Each row below holds a small network's activations on one input, seen along a few directions.
Each table varies a few parts of the input and shows all the possible inputs, shuffled.
A made-up example of a description, with smaller parts first: one of 6 places along a line, together with either a single point or one of 9 places along a line or (one of 2 separate values, together with one of 5 places around a ring).
Shared parts are said once, and a part with two or three values counts as separate values.

Other details of the inputs shift rows strongly along two fixed directions, in all tables alike. That doesn't count.

Rows:
r1: [ 10  13 -40   0  18  -6   0 -53 -16 -21  -3]
r2: [  6 -13  17  -5 -13   5   1  41   9  18   4]
r3: [-14 -50 -14 -22 -11  48  12   2 -14   7   2]
r4: [  8  -4 -25   3  21 -13  29 -43 -14 -34   4]
r5: [-10 -56 -18 -24   6  31  12  11 -11  27   8]
r6: [ -4   6  39  -5 -15  -1   0  24  20   1  -4]
r7: [-10 -35 -23 -20   1  49 -20 -15 -39  16   2]
r8: [ 10   9 -47   1  21  -8  -3 -45  -9 -21   2]
r9: [-14  -8  33   2 -20  19   0  21  11  11   8]
r10: [-11 -45 -12 -18  16  44  24  -6 -17  23  15]
r11: [  3  41   6  17  -4 -26 -24   3  -2  -9 -12]
r12: [ -8 -52 -16 -24  11  40  16  11  -6  23   8]
r13: [ -4  -8 -21   7  28  -9  24 -48  -2 -26   8]
r14: [  3  -6 -51  -7  13  -3  -7 -39 -19  -8   5]
r15: [ -9 -20 -26  13  28  -3  25 -25 -10   1   4]
r16: [ 19  18  16  16   5 -22  14   4  16 -13  -9]
r17: [  2   6  25  10 -11  -6   4  40  12  12  -9]
r18: [ 11  22  22  10  -5 -23   7   3  20 -24  -7]
r19: [-16 -26 -32   1  19  -6  19 -33  -7 -16  -7]
r20: [ -3 -16 -26  11  16 -13  19 -49   0 -30 -10]
r21: [ -7  13  24 -10 -35  25 -26  24   4  26  -6]
r22: [ 12  33  10  14   0 -33 -35   0   0  -8  -3]
r23: [  8  25  16  19   6 -43   4  -6  33 -29  -6]
r24: [-13  -7  26  -7 -24  14  -2  45   9  12  -4]
r25: [ 14  37   2  10   2 -20 -24  -1   5 -15  -2]
r26: [  1 -28 -28   8  20   1  24 -37  -7 -10  -9]
r27: [-12  27  21  -5 -18  -4 -23  23   8  22 -13]
r28: [ 16  51   5  27 -10 -34 -19 -22  10 -22 -14]
r29: [  2  10  36   6 -26   1   3  27   6  -4   2]
r30: [  4  29  19  25  10 -38   6  -7  31 -25   7]
r31: [ 17  28  21  24  11 -41  13  -8  23 -18 -13]
r32: [  1  23  13  19  -3 -31  11   6   5 -21  -3]
r33: [  0   6  38  17 -12   3   4  25  15  15   3]
r34: [  7  -9  26  -7 -12  16   3  49  16  18   4]
r35: [  9  -5  29  -6 -12  15   8  49   5  19  12]
r36: [  9   6 -31   3  28  -7 -11 -52 -25 -22  -4]
r37: [  7  -7 -35  17  28 -20  31 -30 -19 -18  -2]
r38: [ 13  25   8  21  -1 -50   2  -2  25 -31  -5]
r39: [ 10  19  22  23  12 -25   9   9  25  -4   8]
r40: [ 10  18  11  12  -5 -37   6   5   9 -22   7]
r41: [  6  -5  34   1 -23  19   7  41  -2  19   3]
r42: [ 26  35  20  26   9 -40  19  -4   9 -22  -4]
r43: [-18 -30 -20 -31  -9  49 -10 -12 -21  29  -4]
r44: [  1  10 -35  -7  23  -9   2 -56 -10 -13 -10]
r45: [ -1   9  17 -15 -24  13 -35  38  -6  22   6]
r46: [-10  15  16  -9 -28  19 -26  36  -4  26  -3]
r47: [ -7  10  16 -17 -29  12 -29  32   6  30   3]
r48: [-13 -24 -22 -36  -6  51  -7  -9 -22  26   3]
r49: [  0  -4  31 -13 -20  16   2  45   8   8  14]
r50: [ -6  -7 -41   2  24   0 -13 -38 -33  -8  -7]
r51: [  2  -5 -40   1  12  10  -9 -45 -28 -15  -6]
r52: [-10  29  17   0 -23  -1 -23  23   7  19 -10]
r53: [ -4 -50 -16 -16  -3  47  17   7 -17  19   0]
r54: [-23 -50 -14 -24   1  36   9   4 -11  19  24]
r55: [  5  -9 -40  -4  28   5 -15 -38 -23 -13   3]
r56: [ 13  50   1  16   1 -37 -17 -15  22 -16  -8]
r57: [-31 -46 -19 -16   7  38  16  -4 -17  16  13]
r58: [ -1  -9  21 -12 -15  15   0  37  17   3   5]
r59: [ -1  26  22 -11 -14   0 -24  23  18  18  -3]
r60: [ -4 -11  24   0  -6   5   2  34  10  26  16]
r61: [ -1   3 -45  -5  21 -22  -5 -50  -8  -9  -5]
r62: [  2  17  17  23   4 -33   8  10  18  -3 -15]
r63: [ -2 -49 -20 -23   3  32  19  16 -26  23  18]
r64: [  1  10  13  11  -2 -37   0   1  23 -17  -3]
r65: [  2  15  20 -15 -17  23 -26  23 -10  14   0]
Description of these inputs: one of 5 places around a ring, together with either one of 5 places along a line or (one of 2 separate values, together with one of 4 places along a line).
Q: The inputs of r21 and r48 match in every part but the place on the ring of 5. If r7 is changed in the same way as r21 into r48, which row does it become?
A: r36
Q: The inputs of r10 and r39 match in every part but the place on the ring of 5. If r16 is changed in the same way as r10 into r39, which row does it become?
A: r34
Q: Change only the choice among 2 separate values in r64. List by row number the other rows that result.
A: r5
Q: Change only the place on the line of 5 in r27. List by row number the other rows that result.
A: r11, r46, r50, r52
Q: Change only the place on the ring of 5 in r14. List by row number the other rows that result.
A: r1, r8, r28, r46
Q: Start at r15 and move only the place on the line of 4, one step at a time. The first step leads to r62. Which rows follow, in order?
A: r17, r37
Q: Change only the place on the line of 4 in r19. List by row number the other rows that result.
A: r24, r32, r57
